Each row below holds a small network's activations on one input, seen along a few directions.
In each table, some parts of the input vary, and every possible input appears once, in random order.
Descriptions start from the smaller parts, as in this example, which fits no table here: one of 6 places along a line, together with either a single point or one of 11 places around a ring or (one of 2 separate values, together with one of 8 places around a ring).
Shared parts are said once, and a part with two or three values counts as separate values.
In the rows, zero is written as 128.

A family of inputs:
R1: [164 122 117 129 113 128 150 173 138 132 143  85 128 138 127 106 101]
R2: [169 122 137 111 106 117 144 138 127 129 157  90 117 143  96 100 114]
R3: [145 102 125 124 131 124 158 186 123 137 119 115 143 139 122 102 140]
R4: [107 188 121 114 229  69 101  71 169 100  49 185 123  86 204 130  59]
R5: [166 127 119 130 108 121 145 166 135 118 149 100 110 142 105 108 109]
R6: [156 113 123 149 119 160  97 155 123 156 124 109 116 126  95 161 159]
R7: [134 135 105 149 118 178 137 135  88 148 109 111 114 130  99 147 166]
R8: [ 68 111 132 102  73 112 133  60 161 109 189 178 106 129 206 141 128]
R9: [107 191 133 113 226  68  99  67 167  84  53 198 104  88 183 135  61]
R10: [ 67 113 125 112  76 124 119  78 167  84 178 173 116 123 218 117 135]
R11: [150 106 122 122 127 122 134 179 125 132 136 128 117 147  98 102 132]
R12: [147 108 113 160 136 168 127 157 124 143 121 102 154 115 100 164 167]
R13: [137 128  98 151 120 191 125 138  97 172 113  97 124 128 116 142 141]
R14: [ 57 120 100 116 101 134 132 105 168  84 196 168 124 100 221 130 126]
R15: [147 102 141  98 110 115 141 148 118 145 137 125 132 162  83 120 125]
R16: [128 130  93 158 135 192 149 138  93 143 118 100 143 122 102 149 158]
R17: [158 122 110 136 129 138 157 172 136 111 158  87 137 137 114 115 100]
R18: [ 77 119 138 104  87 112 143  64 157 101 191 181 113 109 216 118 154]
R19: [ 95 187 115 120 248  78 110  69 175  79  60 178 128  89 189 136  61]
R20: [148 109 145 125 103 143 121 123 113 162 114 104 138 137  82 180 171]
R21: [114 126 133 167 137 131 149 181 110 132 143 108 160 129  99 119 138]
R22: [127 128 158 138 113 117 116 149 101 155 153 109 133 135  79 106 134]
R23: [114 167 146 105 215  68  86  33 158  97  66 186 102  86 172 124  43]
R24: [160 125 140 107  97 107 168 136 123 125 142  97 132 158  95 127 122]
R25: [111 179 146 112 215  81  82  48 172  85  53 190 115 101 180 124  44]
R26: [ 63 120 110 114  81 117 121  97 168  89 184 178  97 106 215 125 133]
R27: [159 113 135 139 111 166  90 141 120 150 118 104 138 139  95 155 162]
R28: [ 68 128 112 112  89 122 142 104 166 103 177 178 127  99 239 123 143]
R29: [143 101 112 129 147 139 147 184 127 125 145 114 143 143 107 109 124]
R30: [167 129 134 121 103 121 156 153 128 105 134  97 141 153 109 104 128]
R31: [153 108 120 155 120 159 120 158 126 164 106 101 145 115 115 155 167]
R32: [123 124 135 162 121 127 123 180 115 161 138 105 142 135 111 109 122]
R33: [136 134 117 142 112 184 130 121  87 142 103 105 135 144 100 140 170]
R34: [127 132 150 149 109 126 110 162 108 140 139 114 148 150  90 106 133]
R35: [136 129 124 132 117 173 136 107  79 157 116  98 118 131  91 138 171]
R36: [158 109 142 128 116 154  95 127 113 165 132  98 123 125  85 155 164]
R37: [118 131 161 134 102 107 141 146  99 151 137 118 149 148  76 132 141]
R38: [122 133 142 160 118 114 135 176 106 138 135 122 133 134  92 114 147]
R39: [129 128 123 129 107 167 143 103  82 162 110 103 124 151  88 163 164]
R40: [154 107 133 113 119 129 127 165 122 127 131 124 140 159  98  96 133]
R41: [154 103 142 102 123 120 134 152 116 141 144 119 126 144  88  95 135]
R42: [112 168 146 102 208  55 105  32 144  93  56 197 117 105 175 155  51]
Q: Describe the family of inputs behind these rows.
A: one of 6 places along a line, together with either one of 2 separate values or one of 5 places along a line
Q: Changing only the place on the line of 6 turns R13 into R39. The same change can be made to R28. Which row results?
A: R8
Q: Which other rows does R12 become when the place on the line of 5 takes its other values? List them by row number.
A: R16, R17, R21, R29
Q: List by row number the other rows that have the place on the line of 6 in common with R30.
A: R10, R25, R27, R33, R34, R40

A family of inputs:
R43: [180 102 133 141  97 155 144 210  86 167 134  64 149 174  33 114 153]
R44: [101 134 149 122 142  93 121 102 137 123 131 155 134 112 152 127 119]
R45: [154  80 118 156  41 195 151 200  94 162 184  69 141 154  80 125 202]
R46: [157  92 113 154  73 208 133 177  83 175 153  64 139 150  55 152 207]
R47: [107 153 112 136 183 125 118 102 140 103  96 156 124 102 163 131 104]
R48: [109 138 124 127 136 110 106 125 168 100 136 154 125 118 178 116 102]
R49: [101 142 142 112 123 104 129  79 126 119 143 146 120 128 148 128 106]
R50: [117 145 150 130 155  98 109  92 129 135  95 158 124 104 139 140 125]
R51: [118 152 124 139 167 115  98  98 143 125  91 150 122 103 153 148  97]
R52: [158 100 112 154  74 209 129 175  80 187 136  59 133 146  59 153 208]
R53: [105 148 124 135 156 110 108 107 151 115 111 153 130 114 161 143  94]
R54: [104 145 108 125 170 127 119 110 145 104  96 162 127 117 176 121 105]
R55: [113 148 144 118 137 110 119  70 123 119 124 149 114 125 131 141 112]
R56: [ 96 145 107 128 166 113 138 122 153 100 125 162 121 103 182 114  99]
R57: [117 132 148 119 152 106 104  94 137 122 109 163 126 117 135 136 130]
R58: [137 145 127 112 163 108 132  83 146 101 103 144 120 111 152 143 106]
R59: [101 140 121 130 150 102 118 120 161 110 137 156 122 109 168 132  93]
R60: [131 131 123  97 146 110 135  93 155 102 119 146 125 122 168 125 105]
R61: [115 150 110 128 181 132 107 101 137 114  75 157 117 106 168 128 107]
R62: [103 141 149 126 144  93 119 100 135 123 115 161 133 115 147 135 121]
R63: [184 111 139 150 110 156 145 201  83 166 135  58 146 159  19 123 154]
R64: [ 99 151 113 134 156 114 133 125 156  91 128 157 125 103 190 103 104]
R65: [133 138 123 101 148 110 132  91 151 102 103 150 123 126 164 134 107]
R66: [118 139 124 128 163 123  92 101 152 113 103 153 124 115 149 145 102]
R67: [124 137 121 103 144  95 151 103 158  98 131 148 117 111 170 127 100]
R68: [107 138 140 106 102 105 126  93 140 105 149 152 113 133 156 110 115]
R69: [104 124 142 111 134  92 122 115 147 118 137 166 123 118 155 121 124]
R70: [178  99 142 154  80 140 160 222  96 154 164  60 145 165  45  96 152]
R71: [103 142 124 132 154 110 110 108 154 114 127 149 132 110 165 134  92]
R72: [ 97 147 110 131 172 121 129 111 146 105 116 155 130 105 180 116  99]
R73: [145 142 126 105 160 115 122  83 143 112  82 145 113 116 156 141 110]
R74: [132 135 124 100 130 103 139 106 165  88 130 148 119 119 178 111 109]
R75: [189 111 133 141 110 164 133 201  80 177 114  58 139 161  23 120 157]
R76: [150  81 114 150  58 203 147 187  86 176 173  65 146 154  71 138 199]
R77: [150  90 113 153  61 202 143 186  85 176 156  68 144 157  67 147 202]
R78: [180  88 130 138  90 146 155 221  95 162 161  68 140 172  41 104 152]
R79: [117 153 143 120 138 111 117  68 119 132 107 149 110 121 135 141 111]
R80: [106 130 147 117 123  93 117 117 150 109 139 161 127 118 163 109 129]
R81: [150  76 112 149  52 194 154 198  91 171 183  72 137 154  74 137 198]
R82: [104 149 142 116 125 104 127  77 124 120 127 151 119 132 143 136 108]
R83: [104 132 134 101 114 103 130  90 137 114 147 157 109 133 149 122 110]
R84: [175 100 139 147  97 148 156 210  87 168 153  57 151 165  35 109 147]
Q: Changing only one part turns R60 into R67. The same change can be made to R49. Which row results?
A: R83
Q: Changing only one part turns R77 into R81. The same change can be made to R54. Which row results?
A: R56
Q: Describe the family of inputs behind these rows.
A: one of 6 places along a line, together with either one of 2 separate values or one of 5 places around a ring
Q: List by row number the other rows that have the place on the line of 6 in common with R63.
A: R46, R47, R55, R57, R58, R66
Q: Start at R80 and move only the place on the line of 6, one step at a time. The first step leads to R69. Which rows follow, in order?
A: R44, R62, R57, R50
Q: List by row number the other rows that have the place on the line of 6 in common with R70.
A: R45, R48, R64, R68, R74, R80
Q: Which other rows does R78 become when the choice among 2 separate values takes its other values? List them by row number.
A: R81

A family of inputs:
R85: [ 98 137 102 183 205 130  94 180 154 131  89 146 151  70 171 139 107]
R86: [104 144 166 148 185  48  84 185 160 129 121 161 146 128 118  81  75]
R87: [171  97 166  72 102  45 138 118 195  82 163 151 118 131 158 115 111]
R88: [186  77 154 126  67 133 167 235  88 164 181  65 152 174  27  79 162]
R89: [ 77 150 167 170 175 108  50 110 119 152  80 187 145  90 117 156 140]
R90: [156  97  92  92 119 150 116 114 207  86 131 132 127 103 210 160 138]
R91: [154 184 145 114 191 131 116  35  75 148  31 119 111 122  77 156 116]
R92: [178 173  79 143 224 161 161 110 115 112  38  93 130 122 124 144  78]
R93: [ 31 138 123 126  69 154 132  40 107 129 201 162 109 129 177 145 145]
R94: [ 64 137  72 151  86 179 155 111 139  82 196 136 106 122 225  99 128]
R95: [149 103 149 157  42 186 120 161  60 217 136  73 135 155  32 168 215]
R96: [ 62 135 137 104  69  85 190 125 128  86 212 155 128 150 184  62 107]
R97: [171  85  82 164  94 217 160 234 105 157 155  50 144 138  70 142 201]
R98: [134  88 144  80  97 124  80  38 161 129 121 173 102 136 164 182 161]
R99: [184 174 143  91 194  69 157 126 107 114  65 117 115 150  65  92  36]
Q: Changing only one part turns R91 into R92. The same change can be made to R95. Which row results?
A: R97
Q: Describe the family of inputs behind these rows.
A: one of 3 separate values, together with either a single point or one of 4 places along a line
Q: Which other rows does R86 become when the choice among 3 separate values takes its other values? List them by row number.
A: R85, R89
Q: List by row number the other rows that have the choice among 3 separate values in common with R86.
A: R87, R88, R96, R99

A family of inputs:
R100: [140 153 125 131 193  90 133 153 151  98 107 130 133 107 145  85  74]
R101: [101 127 131  92  97 105 150  68 148 100 146 170 108 118 195 130 139]
R102: [186  97 131 122 111 129 154 194 119 143 145  76 144 166  56 126 125]
R103: [ 91 116 146 142  82 123 127 140 126 128 174 144 134 124 143 113 167]
R104: [169 106 113 142 115 196 125 150  89 168 106  81 133 138  71 150 185]
R105: [141 100 107 139  55 178 153 172 118 140 186  79 128 147 117 122 164]
R106: [113 130 146 151 132 139  90 117 104 169 111 133 128 117  96 158 156]
R107: [150 135 153  81 139  73 116  86 154 102 113 155 111 145 132 119  81]
R108: [ 95 136 102 142 146 127 149 140 159  93 142 148 133  88 206 110 129]
R109: [105 165  92 159 193 159 114 112 122 124  82 132 128 101 151 141  99]
R110: [109 156 126 111 148 133 121  39 114 125  93 154 113 129 136 171 113]
R111: [136 114 164 124 124  84 104 164 131 145 131 135 143 156  89 110 105]
Q: Describe the family of inputs behind these rows.
A: one of 3 separate values, together with one of 4 places along a line
Q: Which other rows does R109 become when the choice among 3 separate values takes its other values? List them by row number.
A: R100, R108
Q: Start at R109 and move only the place on the line of 4, one step at a time. The first step leads to R110. Which rows follow, in order?
A: R106, R104

A family of inputs:
R112: [121 110 120 126  71 156 133 123 125 136 165 114 124 140 132 151 153]
R113: [ 97 123 104 151  98 165 141 138 124 132 161 122 131 122 156 136 152]
R114: [103 102 134 139  85 148 114 138 125 148 164 135 131 130 130 134 168]
R115: [138 113 147 129 121  97 133 183 131 133 151 121 144 139  99 103 115]
R116: [132 144 110 158 161 164 118 139 104 143  97 106 136 119 110 136 130]
R117: [129 129 116 133 138 119 152 182 130 120 147 115 139 136 118  93 102]
R118: [161 116 136 118 108 112 143 164 131 126 149 101 127 158  97 104 107]
R119: [138 132 141 152 144 140  99 138 108 158 101 111 142 126  87 148 147]
R120: [122 106 109 133  92 161 146 136 135 128 153 117 129 118 155 145 169]
R121: [157 114 122 116 132 116 155 179 140 121 141 111 137 135 118 104 120]
R122: [154 136 144 134 131 144 124 112  89 155  95 103 130 138  74 144 150]
R123: [ 99 161 141  97 191  43 121  77 186  58 108 198 115 108 207  96  48]
R124: [159 132 128 134 133 156 111 120 108 148 102 100 133 138  85 152 133]
R125: [160 128 114 142 155 160 122 136 115 140  90 104 137 117 107 146 147]
R126: [ 96 177 130 112 209  84  90  37 162  99  52 199 108  89 199 148  72]
R127: [154 117 150 110 108  98 160 156 112 136 146 108 129 155  84 100 120]
R128: [119 108 134 120  74 149 139 115 105 143 158 126 117 145 115 133 173]
R129: [ 64 155 126 100 153  94 104  31 175  80 127 212  97  89 232 131 100]
Q: Describe the family of inputs behind these rows.
A: one of 3 separate values, together with either a single point or one of 5 places around a ring
Q: Changing only the choice among 3 separate values turns R126 into R123. The same change can be made to R124. Which row results?
A: R118
Q: List by row number the other rows that have the choice among 3 separate values in common with R128.
A: R112, R113, R114, R120, R129
